These are the activations of a small neural network, seen along a few directions. Each row is one input.
In each table, some parts of the input vary, and every possible input appears once, in random order.
Descriptions start from the smaller parts, as in this example, which fits no table here: one of 3 separate values, together with either a single point or one of 9 places along a line or (one of 5 places around a ring, together with one of 6 places along a line).
Shared parts are said once, and a part with two or three values counts as separate values.

Other details of the inputs vary at random and push rows far along three fixed directions, the same in every table; ignore that.

A family of inputs:
r1: [ -2  -6 -33 -35 -10   8  24 -25   2 -13  -3]
r2: [ 16   2  60  22 -52 -25 -35  -3 -48   4 -28]
r3: [  7 -15  -7  -1   3  17   7  -2 -73   6 -19]
r4: [ 18   0   7 -11  17  21  -7  -9 -71  17 -13]
r5: [  4  10  19  54  47  13  -3  21 -25  36 -21]
r6: [ 8 13 -5 18 45  4 -1  3 48  5  7]
r7: [ 36   4   2  12  14   6   2 -19 -66   2 -23]
r8: [ -6 -18 -18  16  31  11   5  24  42  -7  11]
r9: [ 26 -11  -9  -7  12  -3   0 -11 -69  14 -16]
r10: [ -6  -6  30 -31 -61 -29 -16 -16  16  -4 -12]
r11: [ -7  11  -7 -44   3  25  20 -33   5  -4 -10]
r12: [ 11  27 -15 -28   0  14  20 -43  12 -10  -7]
r13: [  3  12 -23 -24  -6   9  28 -27   4 -32 -12]
r14: [ 11  25 -31 -29  -1   7  11 -25   5 -28  10]
r15: [-11  -7  19  37  47  14  -5  32 -28  48 -19]
r16: [-25 -14  48  17 -22 -14 -49  41  60   2  18]
r17: [  2 -16  21 -26 -58 -25 -33  -5  16 -27  12]
r18: [-11 -17 -28  10  29  -8   9  17  41  10   8]
r19: [ -5  10 -33 -33 -14  24  16 -23   7 -17  12]
r20: [ -3  25 -17 -28  -4  22  21 -27   6 -29  -3]
r21: [-16  -1  35 -30 -78 -38   0 -13  21 -13  29]
r22: [-10  -1  -8  20  33   5  16  18  44 -10  -8]
r23: [ 23  21  -3 -30  11  25   7 -38   9 -26  -1]
r24: [ 31   9 -19 -24   8   2  13 -38   5 -26  -5]
r25: [ -8  -4 -23  15  34  13  -4  24  43  -1  26]
r26: [ 21  -8 -14  -7   6  -8   6 -12 -68  23 -19]
r27: [ 10  -3 -20 -40   0  -1  33 -27   0 -23  38]
r28: [ -8 -15 -19  54  22  -7   4  37 -30  38  -8]
r29: [ 25  10 -10  13   1  -6  14 -24 -64  17 -29]
r30: [  7  12 -32 -25  -9   0  27 -27   4 -26  -8]
r31: [ -2 -10  50   4 -57 -28 -28   2 -54  20 -28]
r32: [ -2  11 -15 -44   1  16  18 -32   5   2  -6]
r33: [-10 -22 -13   9  37   7   5  22  43  -1   6]
r34: [ 12  13   0  54  44  -9  -8  19 -24  44  -9]
r35: [-12  10  69  67 -23 -30 -44  34  -7  41 -19]
r36: [ 34   8 -14  12   6 -10   6 -21 -64  13 -20]
r37: [  1  26 -27 -29  -7  12  20 -27   7 -24   1]
r38: [  6   1 -25 -41   4  21   2 -22   4 -23  19]
r39: [ 13  14 -12 -23   1  10  28 -44   9 -19 -20]
r40: [-21 -12 -21  19  21   9  17  19  42   3   1]
r41: [-24 -19  55  13 -21 -27 -29  30  57  11 -12]
r42: [  1 -15  39  17 -62 -13 -36  18 -55  -2 -10]
r43: [-15  -7  52 -30 -70 -22  -5  -8  19 -25  26]
r44: [ 24 -12 -26   8   0   5  -2   0 -73  -1   1]
r45: [ 13  19 -15 -30   6  25   8 -22   4 -38   8]
r46: [-11  -5 -13  14  35  25  -2  25  44  -3  21]
r47: [-17  -2  44 -32 -66   1 -35  -4  19 -25   7]
r48: [-27   0 -15  17  25  22  11  21  45   7  10]
r49: [ -5   5  17 -22 -70 -16 -37  -3  22 -23  24]
r50: [-23 -18  56  20 -27 -38 -20  38  60   2  38]
r51: [ -4 -17  -2   3  45   3   8  13  43  10  -6]
r52: [-17  -7  -8  45  32   3  -3  36 -30  51  -5]
r53: [-15  12  -3  17  38  19  10  19  45  -7   1]
r54: [-32  -3 -10   9  31  19  11  18  46  13   5]
r55: [  0  -2 -12  20  38   0   8  19  43 -13   1]
r56: [-17 -11  29 -25 -68 -17 -19  -9  17 -21  -4]
r57: [  4  -7  40  10 -64 -50 -20  10 -57  17  24]
r58: [  7  -2 -17  56  33 -23   0  34 -29  27 -10]
r59: [-12  -8   1  52  35  23  -7  44 -32  32  -2]
r60: [ -2  12 -17  18  40   3   0  19  43  -8  16]
r61: [ 11   1 -20  -3   2   9  -5  -5 -73  18   1]
r62: [ 21   7 -30 -25   2   1  13 -23   1 -38   4]
r63: [-20  -4  44  10 -23 -35 -42  28  60  23   8]
r64: [ 10  -4 -42 -28 -10   6  16 -21   2 -23  10]
r65: [-29  -7  -3  12  27  -4  41  14  45  14  23]
r66: [ 21   1  -3 -10  16   9  -9 -10 -70  19  -7]
Each input here is: one of 6 places around a ring, together with either a single point or (one of 2 separate values, together with one of 5 places along a line).
Q: Changing only the place on the ring of 6 turns r61 into r52. The same change can be made to r57. Which row results?
A: r21
Q: Start at r32 and move only the place on the ring of 6, one step at a time. The first step leads to r63. Which rows follow, in order?
A: r66, r4, r15, r11
Q: Which other rows does r52 become when the choice among 2 separate values takes its other values? List them by row number.
A: r1

A family of inputs:
r67: [  8   1  36  -7 -56 -29 -27  -8 -11  -6  -8]
r68: [ 17  20 -30 -43  23  41  29 -45  -5 -31  -5]
r69: [-19  -7   7  -4  -3  -6  -8  17  57  -1  19]
r70: [  7   9   1 -36 -57   3  -6 -27 -39 -25   4]
r71: [ 16  -4   1 -23 -36  -4 -12 -19 -55  -9   9]
r72: [ 12   6 -54 -40  13  28  36 -39  -8 -30  11]
r73: [  4   9   0  38  37  11   2  15 -12  16 -12]
r74: [  5   4   8 -19 -47   0  -4 -17 -54 -13  -2]
r75: [-11   0  21  51  32  -4 -20  41  18  33 -12]
r76: [  6  -4 -43  26  50  27  24   7 -61  22  -1]
r77: [  6  -3  14  32 -13  -5 -10  11 -97  29 -20]
r78: [ -2  10 -17 -30  16  22  14 -24  29 -21  -5]
r79: [-17 -11   4  -2   0  -3 -11  14  54  -4  22]
r80: [ 11  -2 -36  24  44   8  23  10 -53  27  -1]
r81: [  0   3 -23 -42   8  10  28 -26  30 -19  12]
r82: [-12 -14  21  42  22 -19 -10  36  31  34   0]
r83: [  5  -5  19  -8 -54 -23 -26  -5 -15 -12  12]
r84: [-20 -12  23  43  19  -7 -11  39  29  31  -5]
r85: [  4  -1  -4  27  42  -2   1  13 -12  25 -11]
r86: [ 20  17  10 -16 -34   6 -12 -25 -53 -12 -18]
r87: [  5  -2 -32  28  43  11  28  10 -55  24  -6]
r88: [ 10  18 -17 -18  14  15  18 -27  30 -27  -2]
r89: [  6   3 -14 -39   4   8  17 -28  38 -19   2]
r90: [ 11   0 -40 -24  38  22  38 -27 -27   0  -2]
r91: [  1  -2 -27 -14  22   9  19  -4  10   0  13]
r92: [ -3  -2 -22 -35  -1  20  10 -10  29 -33  16]
r93: [-17   0  12  14   4  -6  -5  16  59   4  -3]
r94: [  1  -8  33  34 -27 -32 -25  20 -48  26 -10]
r95: [ 13   5  13 -23 -35   7  -8 -23 -54  -7 -15]
r96: [-10   0 -11 -20   8  15  16 -11  19  -9   1]
r97: [  9  18 -23 -32   7  15  19 -31  40 -28  -4]
r98: [ 10  -2  18  28 -20  -4 -12   6 -87  25 -21]
r99: [-14  -3   9   7  -4 -12   1   8  64  -4   2]
r100: [-18   0   2   4 -12 -14  -4  15  61  -8  15]
r101: [ 15   8  32 -12 -41 -17 -30 -12 -15  -6  -8]
r102: [  9  10  -9 -18  25  21  11 -20  17 -14  -1]
r103: [ -8  -6 -13  32  33  10   5  29 -24  29   2]
r104: [ 10   8  34 -24 -46  -9 -31 -17  -4 -14  -7]
r105: [ -3   3 -25 -15  14   9  27 -17  16 -11  -1]
r106: [ -5 -12  47  11 -69 -44 -50  26  20 -14  15]
r107: [  0  -4 -19  26  40  -2  21  16 -18  25  -3]
r108: [ -4  -2  33 -28 -56 -15 -20 -10  -3 -13   6]
r109: [-19   1   4  -6 -10 -12   6   5  69 -13  11]
r110: [-10 -19  10  41  20 -20 -19  50  26  20  15]
r111: [ 16  -3 -34  19  51  14  33  -5 -52  26 -14]
r112: [-22 -10   6  12   2  -1 -12  23  50   1  18]
r113: [-15 -11  24  39  24 -12 -16  37  31  33  -5]
r114: [  0  -7 -20 -30   5  14   8  -6  28 -25  18]
r115: [ 20   8  12  -8 -29 -12 -14 -21 -57  -5 -16]
r116: [-18   4  13  16   6  -7 -11  14  57  -1  -5]
r117: [ 15   0  22  37 -19 -16 -19  11 -87  29 -25]
r118: [-24  -7  16  46  15 -13  -7  43  27  28   1]
r119: [ -3  -9 -17  21  41   2  17  18 -15  25   5]
r120: [  3   3 -41 -33  26  35  39 -25 -23 -12   3]
r121: [ 16  14   9 -25 -44  -5 -11 -33 -39 -23 -15]
r122: [ -1   2 -28 -37   3   6  29 -25  34 -26  14]
r123: [ -2 -11  -3  24  37   8   8  16 -14  30  -7]
r124: [  3  -3 -32  -4  18   9  16   2  12 -17  10]
r125: [  0   5  -8 -21  17  12   5 -16  22 -10  -4]
r126: [  1  -2  19 -17 -60 -10 -26  -1  -8 -29  10]
r127: [ -3   8  13  -8  -8 -15 -11  -2  80 -16   3]
r128: [ -6  -4 -10 -23  11  11  15 -13  20  -6   4]
r129: [-10  -5  -6  25  33  10  11  22 -17  26  -3]
r130: [  5  -3  18 -25 -46  -5 -13 -15 -48  -8   4]
r131: [ -3  -2  27  55  35 -16 -20  38  21  31  -3]
r132: [  0   7  67   5 -71 -42 -52   5  41 -19   3]
Q: Describe the family of inputs behind these rows.
A: one of 6 places around a ring, together with one of 11 places along a line
Q: Changing only the place on the ring of 6 turns r96 into r90. The same change can be made to r95. Which row results?
A: r89
Q: Start at r80 and move only the place on the ring of 6, one step at a time. The first step leads to r91. Which rows follow, in order?
A: r69, r103, r70, r100
Q: Which other rows does r104 become when the place on the line of 11 takes its other values? List them by row number.
A: r69, r79, r102, r108, r113, r114, r123, r125, r128, r130

A family of inputs:
r133: [  7  10  11 -10   4  -1  12 -12 -33   6 -19]
r134: [ -4   4 -21 -51 -40   2  24 -36  64 -65  15]
r135: [ 10 -13 -14  33  19 -11   5   3 -22  27   1]
r136: [ 13  19 -37   0  35  17  24 -22  12 -24   5]
r137: [  9  -1  12  36  31   0 -26  30 -21  22  -3]
r138: [ 14   1 -11  47  31  -9 -17  18 -24  15  -4]
r139: [ -1  -3  18   6   4  -2 -29   8  23 -10   6]
r140: [ 23  21  -1   6   2   9  -4  -4 -35  -7   0]
r141: [  7 -18  -3  37  14  -8  -7  43 -22  24  -3]
r142: [ -3  -3  20  -8   0 -17 -11   5  29   7 -11]
r143: [ -6   1 -18 -10  15 -19  12 -11  77 -12  -5]
r144: [ -1  12  24   7   2   1 -18  10  24 -10   7]
r145: [ 18  -6   9 -26 -23   5  -3 -24 -42   3   2]
r146: [ 16   2   2 -18 -39   3   8  -6 -42 -21  -1]
r147: [ -6  14 -21 -23  10  -8  32 -29  67 -26  -4]
r148: [-18  -8 -15   4  35   4   2  25  24  20  14]
r149: [  3   3 -21  10  41  15  37   2  23  17  11]
r150: [  9  -4   6 -22  -5  -4  -3 -24 -35  -2 -20]
r151: [ 15   9 -29  10  50  15   5   9  24   1   6]
r152: [-17   6 -29 -11  43  22  32   4  15   5  15]
r153: [ 13   4  -4  -2 -23  -6  15 -30 -35  -4   4]
r154: [-13 -21  32  14 -10 -15 -23  12  32  15  10]
r155: [  0  10 -14   2   3   3  13   9 -37  13  10]
r156: [ 18  -8 -11  14  19   2   9   5 -31  29   2]
r157: [-17  -8  35  18 -43 -39 -44  42  30  17  18]
r158: [ -1   9  21  -5  -9   5 -16  -8  12 -24   6]
r159: [  7  -9   6 -38 -76 -22 -18 -24  15 -49   6]
r160: [-17  -8  65  26 -39 -30 -31  28  32  19  12]
r161: [ -7  -8 -22  36  20 -16  -5  24 -28  29   5]
r162: [ -3  11 -15  -9 -27  -8   7 -17 -40  -9   9]
r163: [ -5  -8  -6 -24 -14   4  -9 -12 -42  -2   7]
r164: [  2 -22 -10   2  12  11   2   7 -37  -1  -6]
r165: [ 14 -12   6 -31 -36   3  -9  -9 -40 -20  -3]
r166: [ -9   0 -24  10  40  34  25  -6  29  22  -8]
r167: [-23   4  50  26 -34 -23 -37  23  44  20 -29]
r168: [  3   1 -21 -43   2  27  34 -21   8 -36   6]
r169: [ -7  12   1 -31 -53  17 -15 -22 -43  -6  -9]
r170: [  2  -8  14 -23 -41   7  -1 -16 -45 -29  -3]
r171: [-10  12  27  27 -13   5 -40  18  36   3 -10]
r172: [-19 -12  40  19 -12 -13 -12  11  32  11  11]
r173: [ -5  16  -9 -26  14  -3  29 -12  76 -16  -1]
r174: [ -7  -8 -10  29  12  24   1  21 -24  17 -22]
r175: [-23   0 -30  -8  44  23  30  -1  14   1  14]
r176: [ 19   3  -9  -1  14  -8   7  -2 -29  17 -19]
r177: [  0   3   7   2  19   1  14 -11 -34   9 -21]
Q: Describe the family of inputs behind these rows.
A: one of 5 separate values, together with either a single point or (one of 2 separate values, together with one of 4 places along a line)
Q: Changing only the choice among 5 separate values turns r138 into r143. The same change can be made to r151. Which row results?
A: r176
Q: Changing only the choice among 5 separate values turns r133 into r152. The same change can be made to r147. Which row results?
A: r162
Q: Which other rows does r170 become when the choice among 2 separate values takes its other values? List them by row number.
A: r164
Q: Start at r159 and move only the place on the line of 4, one step at a time. The first step leads to r141. Which rows follow, in order?
A: r165, r164
